These are the activations of a small neural network, seen along a few directions. Each row is one input.
Each table varies a few parts of the input and shows all the possible inputs, shuffled.
Descriptions start from the smaller parts, as in this example, which fits no table here: line(4) and (point or (values(2) and ring(5)) or line(11)).
Shared parts are said once, and a part with two or three values counts as separate values.
In the rows, zero is written as 128.

A family of inputs:
r1: [141 169 154 135 145 150 147 160 148 143 115 164 130 120 112 163  85 106]
r2: [100  84 121 122 103  86 136 100  96 157 115  80 128 160 147 106 138 146]
r3: [137  99 112  78 109 129 104 106 129  92 146  87 145 104 171  91 173 129]
r4: [164 173 144 118 139 158  87 140 162  93 126 162 164 115  99 145 123 110]
r5: [119  78 102 138 117 104 176 121  96 133 108  95 110 135 126  90 149 146]
r6: [120 117 166 129 163  96 184 114 122  98 146 123 113 150 153 106 133 147]
r7: [131 151 164  66 141 133 106 117 172  39 149 139 121 147 149 157 146 122]
r8: [135 120 154  77 141 133 114  86 141  49 166 108 131 132 154 121 170 138]
r9: [113  94  67 148 104 136 116 136  99 184  99  97 125 130 118 114 113 140]
r10: [150 165 138 143 148 143 142 174 146 147 115 157 126 128  89 173 114 115]
r11: [156 160 150 100 121 157  85 135 162  75 124 165 158 113 110 162 133 104]
r12: [140 115 105  95 125 131 115  91 129 100 136  92 155 105 171  70 156 146]
r13: [112  91 114 128 123 106 177 113  99 128 112 103 128 122 151  72 117 134]
r14: [135 132  91 147 131 158 124 156 116 174 107 158 138 114 109 121  95  98]
r15: [129 138 100 155 115 146  84 144 105 196 115 141 138 133 103 145 105 114]
r16: [142 140  98 154 118 139 106 161 105 190 100 140 126 145  95 147 115 113]
r17: [153 115 103  92  95 170  62 141 133 120 131 164 155 103 104 112 137  82]
r18: [100  63 118 137 105 104 165 114  99 141 115  82 114 138 132 118 151 163]
r19: [160 143  96 107 105 164  77 145 132 128 128 158 180 112 100 103 119 103]
r20: [108 105  82 142 110 115 110 115  91 167 114 113 136 108 135  91  94 112]
r21: [142 128  83 155 133 152 119 164 113 183 103 141 136 132  96 135 111 112]
r22: [114 162 184 139 141 103 142 132 161 115 144 147 105 155 139 179 135 141]
r23: [126 167 181 139 158  99 138 126 146 106 141 162 101 137 147 159 115 123]
r24: [122  98  81  92  90 158  75 104 121 137 132 127 164  97 145  85 138 118]
r25: [104  84  70 139 111 147 138 131 107 165 112 122 134 105 126  87  97 115]
r26: [109 111 169 145 134 101 171 111 131 109 140  89  75 145 131 145 165 179]
r27: [139 178 161 140 134 129 120 145 148 161 120 158 116 144 106 182 107 114]
r28: [142 114  66 110 108 155  88 102 119 137 123 129 160  98 140  68 123 125]
r29: [133 143 153  92 149 127 124  85 145  56 166 105 121 128 150  93 164 145]
r30: [138 164 162  95 143 143 116 111 177  51 147 145 144 143 145 153 143 129]
r31: [123 163 174 146 131 111 157 148 152 109 140 138 103 146 119 194 144 156]
r32: [106  97  70 147  97 128  96 120 101 185 114  94 148 129 125 116 102 140]
r33: [117  83  59 150 108 147 135 141 109 172 111 105 133 126 112 100 103 125]
r34: [ 94  91 131 129 120  95 145 100 101 141 122  94 124 118 155  82 127 126]
r35: [132 154 169 133 145 119 171 149 157  95 137 168 121 134 150 164 115 126]
r36: [141 172 157 142 151 136 123 152 139 147 131 160 120 111 110 168  97  98]
r37: [138 168 150 145 135 138 135 166 151 157 116 155 111 135  95 190 123 124]
r38: [103 113 180 135 145  91 152 104 122 115 156  95 102 154 142 133 159 165]
r39: [125 109 150 147 150 100 192 122 122  97 148 105 103 140 123 127 165 167]
r40: [129 151 106 154 126 137 105 143 106 178 117 148 142 110 114 127  92  99]
r41: [147 155 163 153 153 105 162 144 157 101 127 152  96 153 127 169 136 138]
r42: [107 120 175 136 156  96 154 110 109 104 164 112  96 118 153 114 151 144]
What do these inputs look like to the network? -> ring(6) and (values(2) or ring(5))
Changing only the ring(6) part turns r18 into r9. The same change can be made to r34. Which row results? -> r20
Which other rows agree with r37 in the ring(6) part? List them by row number. -> r1, r4, r10, r11, r27, r36
Change only the ring(5) part in r22. List by row number the other rows that result. -> r23, r31, r35, r41
Change only the values(2) part in r19. List by row number the other rows that result. -> r17
A walk changes only the ring(5) part. It starts at r26 and steps to r39. List the rest of the walk in order. -> r6, r42, r38

A family of inputs:
r43: [111 118 206  91 137  84 166  90 149  34 167  87 108 148 166 148 202 177]
r44: [133 194 184 168 175 104 195 167 173 126 118 169 106 185 114 238 113 156]
r45: [105  39  86 128 108 108 163  92  69 138 129  55 142 105 149  33 159 158]
r46: [101 102  71 195 101 114 150 171  86 251  77 135 116 137 109 155  70 119]
r47: [147 137  63 163 102 168  56 163  97 247  91 150 146 118  71 134  94  92]
r48: [126  53  55  77  81 150  85  92 100 109 125  86 160 116 146  29 152 124]
r49: [170 198 177 147 159 152 132 182 174 104 132 215 105 131  81 201 113  90]
r50: [172 205 172  78 134 167  72 135 181  61 142 186 165 100 130 133 111  79]
r51: [143 125  40  99  81 194  29 132 127 161  98 134 175  87 106  99  96  89]
r52: [ 83  66 101 180 139  91 196 117  68 204 110  77  96 122 144  79 100 147]
r53: [104 143 198 145 184  83 206 115 155  84 165 100  73 161 155 192 168 187]
r54: [141 156 183  66 135 120  87  81 156  17 183 143 144 126 165  95 158 119]
Changing only one part turns r45 into r43. The same change can be made to r47. Which row results? -> r49
What do these inputs look like to the network? -> values(2) and ring(6)
Change only the values(2) part in r46. List by row number the other rows that result. -> r44
